A small network was trained on invented records. Each row is its activation on one of them, seen along a few directions.
Records have a field called VOR. Each example row is followed by its value.
The largest differences between rows may come from other fields.
In the rows, zero is written as 128.
[100 128 123 122 101 104 102 136 130 118 107 174 110 118 134 138 157 121
 114 118 175 154] -> demum
[ 99 136 144 131 111 125 121 141 153 152 126 135 135 124  99 142 156 152
  82 125 169 140] -> tatob
[141 103 136 155 132 148 154 124 124 113 132 124 132 129 117 106 127 102
 137 179 123 140] -> lig
[140 120 127 143 140 133 141 130 155 141 131 132 121 150 151 152 107 116
 115 152  73 132] -> lig
[123 102 169 130 106 159 144 121 132 124 148 125 101 109 159 105 128 141
 127 134 108 100] -> demum
[163 107 109 110 128 137 121 133 119 170 156 146 142 135 146 134 111 116
 144 135 127 118] -> zitap
[143  95 137 136 116 111 150 122 114 135 127 133 137 107  83 131 164 133
 135 139 130 120] -> gibir
[148 119 125 126 140 148 171 114 146 125 136 153 123 153 107 115 100 143
 146 137  89  75] -> moz
[103 151 117 140 136 141  91 128 110  91 117 137 132 112 103 128 178  94
 127  87 189 188] -> loz
[102 128 104 141 111 113 103 141 135  70 105  94 117  91 139 160 132 119
  86 101 169 185] -> zul
[166 111 123 139 116 144 183 113 115 150 123 154 135 152 141 112 120 145
 154 131  77  69] -> moz
[115 127 162 114 131  98 149 126 120 124 107 105 141 138 135 122 141 119
 129 123 131 125] -> bas
[138 137 111 106 109 101 105 136 135 112 139 130 153 135 122 135 154 138
  89 102 137 150] -> vus
[114 133 116 127 155 128 135 148 149  96 118 109 133 112 114 145 139 128
 132 110 166 163] -> bav
[117 116 148 144 116 106 105 122 130 104  69  95 140 108 147 151 175 114
 116 101 158 161] -> bas
[152 162 131 134 113 118 141 137 149 171 160 139 152 157 149 110  98 141
 148 135  81  84] -> vin
[120 143 133 134 106 144 117 140 107 107 131 129 151 113  97 167 184 120
 137 107 170 175] -> loz
[143 131 133 120  89 115 120 112 129 152 152 119 107 148 114 171 148 150
 125 152 111 121] -> fefir
[116 149 110 122 139 140  95 126 105  99 120 120 135 147 132  93 132 131
  93 129 135 120] -> vus
[143 121 109 136 154 111 102 141 119 118 104 140 117 101 105 127 151  91
 107 105 151 159] -> gibir
[135 140 134  95  96  98 126 121 124 133 126 146 119 129 104 133 103 133
 127 123 123 126] -> fov
[ 86 159 145 166 139 108 108 130 140  87 118  96 125  86 110 128 155 111
  78  97 194 185] -> tatob
[111 148 125 140 143 120 135 142 141  96 135  93 126  89 123 132 151 126
 138 119 151 147] -> bav
[125 105 103 116  75 115 141 127 126 162 143 152 121 142 126 128 120 146
 123 139 131 129] -> zul
[118 151 114 115 122 128 102 124 113 122  89 144 123 128 129 123 108 126
 139 130 156 136] -> fov
[118 139 131 118 121 139 145  99 118 161 164 118 100 155 150 107 123 145
 148 167  71  97] -> fefir
[145 122 138 130 121 128 158  98 125 161 149 139 147 189 149 123  83 155
 154 127  51  96] -> vin
[106  82 113 108 102 131 131 111 137 140 125 123 153  96 127 157 148 125
 127 140 146 132] -> zitap

Here are new rows. What is VOR for each?
[ 84 140 105 111 140 120  84 137 138 112 127 122 130 120 125 141 129 102
 123 109 172 158] -> zitap
[131 127 163 123  79 113 123 148 132 140 168 153  98 143 135 150 141 157
 127 135 107 107] -> demum
[118 120 115 134 127 145 129 122 155 110 106 122 131 132 135 127 143  82
 126 148 133 178] -> lig
[162 144 112 134 123 120 121 114 107 161 134 137 106 136 130 135 124 109
 131 142 147 128] -> fefir
[109 141  97 137 118 113 104 160 139  82 111 104 129 112 138 148 125 118
 101  94 179 178] -> zul
[140 128 120 133 134 113 141 104  95 138 123 136 107 136 142 142 131 106
 122 134 141 136] -> fefir
[139 114 110 155 163 129  79 164 137 100 101 121 130  88  95 126 145  89
 111 111 169 173] -> gibir
[ 86 173 131 155 133 136  60 160 114  39 105  97 141  86  93 159 177  88
 109  85 217 202] -> loz
[143 100 182 115 127 103 166 112 134 149 133 120 137 158 124 122 126 143
 151 128 110 105] -> bas
[148 147 119 128 135 127 128 143 144 151 149 124 112 129 152 138 127 161
 132 141  97 105] -> bav
[145 132 113 130 113 115 150 149 120 160 168 124 110 147 145 126  78 142
 119 126 106  88] -> zul
[122 143 105 117 139 132  81 124 119  94 120 126 137 135 132 105 126 128
  87 117 149 113] -> vus
[119 106 115 133 103 117 160 112 141 149 159 124 105 133 144 115  91 156
 122 124  88  91] -> zul
[122 142 121 130 155 143 114 144 119  72 106  96 122  99 124 130 155 114
 115 127 169 157] -> bav
[128 107 112 142 146 115  69 129 155  73  84 118 119  56 101 117 182  77
  92  98 189 209] -> gibir
[124 110 101 127 103 137 154 119 113 123 129 122 119 139 141 111 120 122
 137 125 137 148] -> zul
[109 138 133 143 125 136 134 144 149  92 110  99 144  97 127 153 157  87
 107 134 139 183] -> lig
[153 139 129  99 129 143 137 137 132 145 119 141 136 140 143 130  87 162
 144 123  87 125] -> fov
[151 140 127 110  89 108 146 134 126 160 179 141 151 156 138 117 134 166
 120 139  72  81] -> vus
[144 110 129 124 164 131 129 144 119 128 125 125 120 119 114 127 125 113
 109 116 107 119] -> gibir
[162 129 123 115 125 135 131 118 103 130 113 144 133 137 139 106  89 127
 148 144 112 125] -> fov
[165 106 145 122 104 157 173 111  81 158 129 140 144 142 148 110  89 142
 158 150  75  96] -> fov
[153 106 126 138 142 129 157 122 144 133 137 146 124 151 118 118 112 104
 136 168 119 137] -> lig
[144 148 121 146 130 150 141 152  89 161 138 152 132 123 134 145 154 141
 149 122 125 134] -> loz
[122 143 114 141 147 119 106 148 152  79 109 107 119 108 126 138 133  67
  93 140 162 168] -> lig
[131 102 122 131 132 144 163 126  94 172 127 148 127 150 124 102 138 131
 155 142  79  83] -> gibir
[134 136 134 112  82 122 166 130 142 164 169 161 130 146 117 109 132 159
 151 151  60  59] -> moz
[159 142 107 132 142 117  88 129 111  80 112 129 143  94 133  95 164 102
  83 116 171 180] -> vus
